A small network was shown many inputs. Here are its activations along a few directions, one row for each input.
In each table, some parts of the input vary, and every possible input appears once, in random order.
A made-up example of a description, with smaller parts first: line(4) and (point or ring(11) or (values(3) and ring(8))).
Shared parts are said once, and a part with two or three values counts as separate values.

Other details of the inputs shift rows strongly along three fixed directions, in all tables alike. That doesn't count.

Table:
r1: [ 27  24 -11   7   2  -6 -27 -22   8  -2  17]
r2: [  2  18 -15 -13   0  31 -24   2  16 -14  -5]
r3: [  1  12  -8 -16   5  29 -16 -14  35  -6  -1]
r4: [-19 -18   3   8  -8  -7  19   5 -26  13   1]
r5: [-13 -31  26  -6  -9  -9  33  20 -49  19  -7]
r6: [  3  19 -31   3  15   9 -32 -11  35  -9   4]
r7: [  9  41 -31  -5  11  21 -17 -15  53   6   6]
r8: [ 22  23  -4  27 -11 -34 -14 -13  -8 -11  14]
r9: [ 23  22  -1  27 -10 -35 -12 -14  -4 -12  13]
r10: [  7   9  37 -28 -16   9   5  14 -16 -12   0]
r11: [12 15 15 -3 -7 -2 -5 -7  1 -8  9]
r12: [ -5 -18 -15  23   5 -24  15 -17 -12  21   4]
r13: [  2  10   5 -38   7  39 -12   4   9  -4  -8]
r14: [ 20  15  12  -6   0  -2 -10  -7  -5  -2   8]
r15: [ -9 -15 -11  35  -6 -39  18 -17 -20  16  12]
r16: [ 10   4  37 -13 -11 -10  -1  29 -27 -15   1]
r17: [ 21  25  -6  14   0  -8 -19 -16  18 -16   7]
r18: [-13 -19 -16  27  -4 -20  14 -14 -12  16  10]
r19: [  9   7  32 -21 -16   8   1  12 -17 -11   5]
r20: [ -5 -24 -12  39   0 -43  12  -3 -15   9  10]
r21: [ -4 -21  -7  25   8 -25  19 -19  -4  22   1]
r22: [  0  18   0 -20   4  30 -16  -9  29  -7  -3]
r23: [-19 -34  16  -5  -4  -4  23  29 -28   3  -8]
r24: [ 12  19 -26  16   3   2 -25 -19  25 -11   6]
r25: [  8   7  31 -15 -14 -11  -4  30 -33 -13   2]
r26: [ 12  12  30 -27 -10  12  -5  18 -31  -3   0]
r27: [  6  29 -35   4  12  25 -35 -19  41 -12  -1]
r28: [-31 -27 -18 -11  16  23   9  12  14   5 -17]
r29: [-18 -23  -4  14   3 -14  12  14 -16   9  -3]
r30: [-27 -20 -22 -15  13  30   8   0  -1  20 -14]
r31: [-21 -22 -39  20  14  10   8 -17  26   7 -10]
r32: [-14 -27   3  10  -4  -8  25  -4 -11  11   1]
r33: [ -3   4  14 -25   4  23 -10  22   5 -13  -8]
r34: [ 35  32   1  19  -2 -36   2 -10   4  13  18]
r35: [ 27  12   8  25  -3 -40 -14 -10   8 -11  16]
r36: [ 13  17  32 -14 -11 -15  12  42 -17  -2   0]
r37: [ 11   6  37 -22 -17   9   2  22 -14 -18  -9]
r38: [ -8 -25  -3   7   1  -8  18  -2 -21  19   0]
r39: [ 19  12  22 -20  -3   4  -4   0  -7  -5   2]
r40: [-19 -35  20   0 -11 -15  25  35 -46   6  -6]
r41: [-26 -28  -3 -22  13  34  19   7  -2  17 -18]
r42: [ 14  16  24 -11 -11  -6  -3  -4   1  -9   5]
r43: [ -5   7   7 -33   8  30 -15  17  21 -13 -13]
r44: [ -9 -14 -15  25   3 -19  13 -14   9   5  -6]
r45: [ -4   9  15 -32  -5  29  -3   9   1  -9  -4]
r46: [ -8 -30  11  -4   0   0  25   4 -20  15  -5]
r47: [ -3  16  -8 -22   4  36 -17   3  22 -16 -11]
r48: [-21 -14 -39  31   9  -5   4 -14   7  12  -4]
r49: [ 14  14  16  -7  -3 -10 -14  11  -3 -17   5]
r50: [ -6 -19  -9  43  -2 -39  21 -11 -16   8   3]
r51: [ 22  22   4  23 -10 -31 -11 -20  -4  -4  22]
r52: [ 10  10  28 -18 -14   4   2  17 -14 -19  -6]
r53: [-20   3 -47  15  17  14  12  -4  39  19 -12]
r54: [-29 -22 -22   4  12  21  12  -2  19   8 -21]
r55: [ 22  21   3  21 -11 -33 -10 -21  -3  -4  21]
r56: [ 33  14   4  19  -2 -30 -11 -23  -4  -1  21]
r57: [-27 -29 -26   1  18  18   6   4  20   7 -11]
r58: [-26 -34   3 -28   9  36  22  11  -2  17 -21]
r59: [-33 -21 -32   3  17  18  -1   8  10  11 -11]
r60: [ 11   7  27 -16 -15   7  -1  19 -17 -19  -3]
r61: [ 16  20   1  14  -4 -15 -12 -20   7  -6  17]
r62: [-25 -19 -39  15  11  12   5 -21  21  17   0]
r63: [ -6   6  13 -35   7  36 -15  23  17 -13 -15]
r64: [ 21  13  16  -9  -1  -6  -6 -10   2  -2   3]
Description of these inputs: line(4) and (point or (values(3) and line(5))).
The inputs of r45 and r13 match in every part but the line(4) part. If r3 is changed in the same way as r45 into r13, which row does it become?
Answer: r58
Start at r59 and move only the line(4) part, one step at a time. The first step leads to r48. Which rows follow, in order?
Answer: r4, r26
Change only the values(3) part in r13. List by row number the other rows that result.
Answer: r14, r56
Change only the values(3) part in r40. List by row number the other rows that result.
Answer: r25, r59

Table:
r65: [-29 -21 -11 -15   9  26  16  33   6   7 -21]
r66: [-28 -27   2 -19   3  35  20   5   3   8 -17]
r67: [ 15  12  42 -16 -17  -9 -10  16 -11 -20   4]
r68: [-19 -18 -30  11   5  10   4 -15   3  16   0]
r69: [ 12  30 -37  14  12  11 -38 -33  33 -10  11]
r70: [  0 -15  -2  34  -6 -35  14 -21  -3   6   4]
r71: [ 19  30  24 -22  -8  11  -1  13  -4  -8   7]
r72: [  1   8  10 -14  -3   7 -12  14 -15 -15   4]
r73: [-20 -14 -22  18   7  -4  21  -2   6  19  -8]
r74: [-32 -16  -9 -19   9  25  18  26   5  11 -18]
r75: [ 17  12  25 -15  -8   6 -16  18   3 -28  -3]
r76: [ 19  30 -36   2  19  17 -43 -42  39   1  13]
r77: [ 17 -16  16  27  -2 -45  23 -22 -23   7  16]
r78: [ 25  22  34 -26 -11  -4   0  12 -15   3   2]
r79: [  3 -16  -5  42  -9 -50   5  -1 -27   3   7]
What do these inputs look like to the network?
Answer: values(3) and line(5)

Table:
r80: [  3 -19  -5  25   4 -25  29 -11 -14  28 -10]
r81: [-14 -18   7  -4   2  10  16  20   0 -13 -29]
r82: [-23  12 -23 -29   9  41 -25  11  45 -15  -7]
r83: [ 33  25  29   0 -20 -24 -15  18  -7 -29  14]
r84: [-20 -16 -29  26  -4  -9   1  -7 -32   6   5]
r85: [-12   0 -46  13  24  17  -7 -31  48  26   8]
r86: [ 24  35   9  -5  -4 -22 -13 -10  -2   7  26]
r87: [ 36  27  44  -5 -16 -19  -1  -6  -4 -17  14]
r88: [-20 -22  15   0  -5   2  19  24  -6 -10 -13]
r89: [ 25  35   2  12  -4 -14 -32   3  16 -16  19]
r90: [  2  -5 -45  17  20   5   5 -37  42  14 -10]
r91: [-25   0   4 -16   1  17  -6  15  22 -16  -8]
r92: [ 34  42   3  -3   2  -9 -21 -13   9   2  27]
r93: [  4   1  52 -12 -21 -27  22   7 -23  -3   9]
r94: [-32 -22 -30  34   8 -38  17   5 -12  25   7]
r95: [-34 -16 -23  -1   0  40  -9 -11   9 -16 -15]
r96: [ -2 -25  13 -49  25  44 -54  15  -1 -26  -7]
r97: [  3  21 -38  20  14 -12 -20 -41  45  20  20]
r98: [  7   5  18 -37  -2  29   6  10   6  -2 -13]
r99: [-30 -32 -13   7 -14  11  11   3 -26  -6  -9]
r100: [ -5 -18  -1  19   6 -15  26 -20   7  13  -8]
r101: [ -3   0 -23 -12  12  29  -2 -16  40   8  -2]
r102: [ -4 -18  20  -4  -7  -4  28  12 -22  22  -2]
r103: [-16  -4 -32  -8  20  27  -2  17  10   6 -25]
r104: [  2  -3  27 -28  -5  21  15  20 -16  12 -15]
r105: [  0   3   3 -28   1  32  -5  27  10 -21 -26]
r106: [  4   5  14 -16  -6  10  -3  26  -2 -19 -13]
r107: [ 21   6 -10  40   0 -42  -3  -4  -5  -1  -1]
r108: [ 30  30   4   9 -17  -2 -26 -35 -11  -5  21]
r109: [-16 -14  -6  35  -6 -46  12   6 -14  13  10]
r110: [ 12   8  42 -11 -12  -8  13   2  -7  -8  10]
r111: [ 44  -1  15 -11  20 -11 -53 -37   2 -13  27]
r112: [ 14   1 -25  30  15 -27  13 -25  -1  26   1]
r113: [ -6  -4  18 -19  -5  16   4  39 -17  -5 -19]
r114: [ 32  18  22   7  -9 -35   7   0 -26  10  21]
r115: [-15 -10 -27  18   7  -4  -1   0  25  -2   5]
r116: [-12  -7  -1 -26 -11  45  -1 -14  -8  -3  -5]
r117: [  9  25   2 -19   2  16 -20  27   0 -12   2]
r118: [-16  -8  -6 -17  -5  31   6  -7 -32  14  -1]
r119: [-26 -25 -33  29  17  -3  12  -9  28   2 -18]
r120: [ 42  54  13 -25  -5  15 -37 -15  37 -22  22]
r121: [ -4  -6  39 -28 -19  -6  22  16 -20   4   5]
r122: [ 37  22  23   8  -4 -21   2 -21   6 -12   0]
r123: [-10 -13 -13  36   3 -41  15  11 -22  14  15]
r124: [-28 -37  10   2 -13  14  29 -17 -30   9  -9]
r125: [ 14   1  -6  40  -1 -56   9   6 -27   7   9]
r126: [-26 -25   9  -4 -20  15   9  21 -47  -3 -11]
r127: [-15   5 -33  15  18  14 -18 -14  53 -13   1]
r128: [-17 -15   2  -5   0  12   7  30  -7   3 -11]
r129: [  0  -2   7 -17   5   9  18  11 -18  19  -9]
What do these inputs look like to the network?
Answer: values(2) and (point or (line(4) and (point or line(5))))
The inputs of r90 and r105 match in every part but the values(2) part. If r93 is changed in the same way as r90 into r105, which row does it become?
Answer: r91
The inputs of r96 and r111 match in every part but the values(2) part. If r81 is changed in the same way as r96 into r111, which row does it become?
Answer: r122
Start at r82 and move only the line(5) part, one step at a time. The first step leads to r115. Which rows follow, in order?
Answer: r83, r106, r105
Change only the values(2) part in r92. List by row number the other rows that result.
Answer: r123
Change only the values(2) part in r107. List by row number the other rows that result.
Answer: r80
Start at r103 and move only the line(5) part, one step at a time. The first step leads to r125. Which rows follow, in order?
Answer: r117, r123, r94
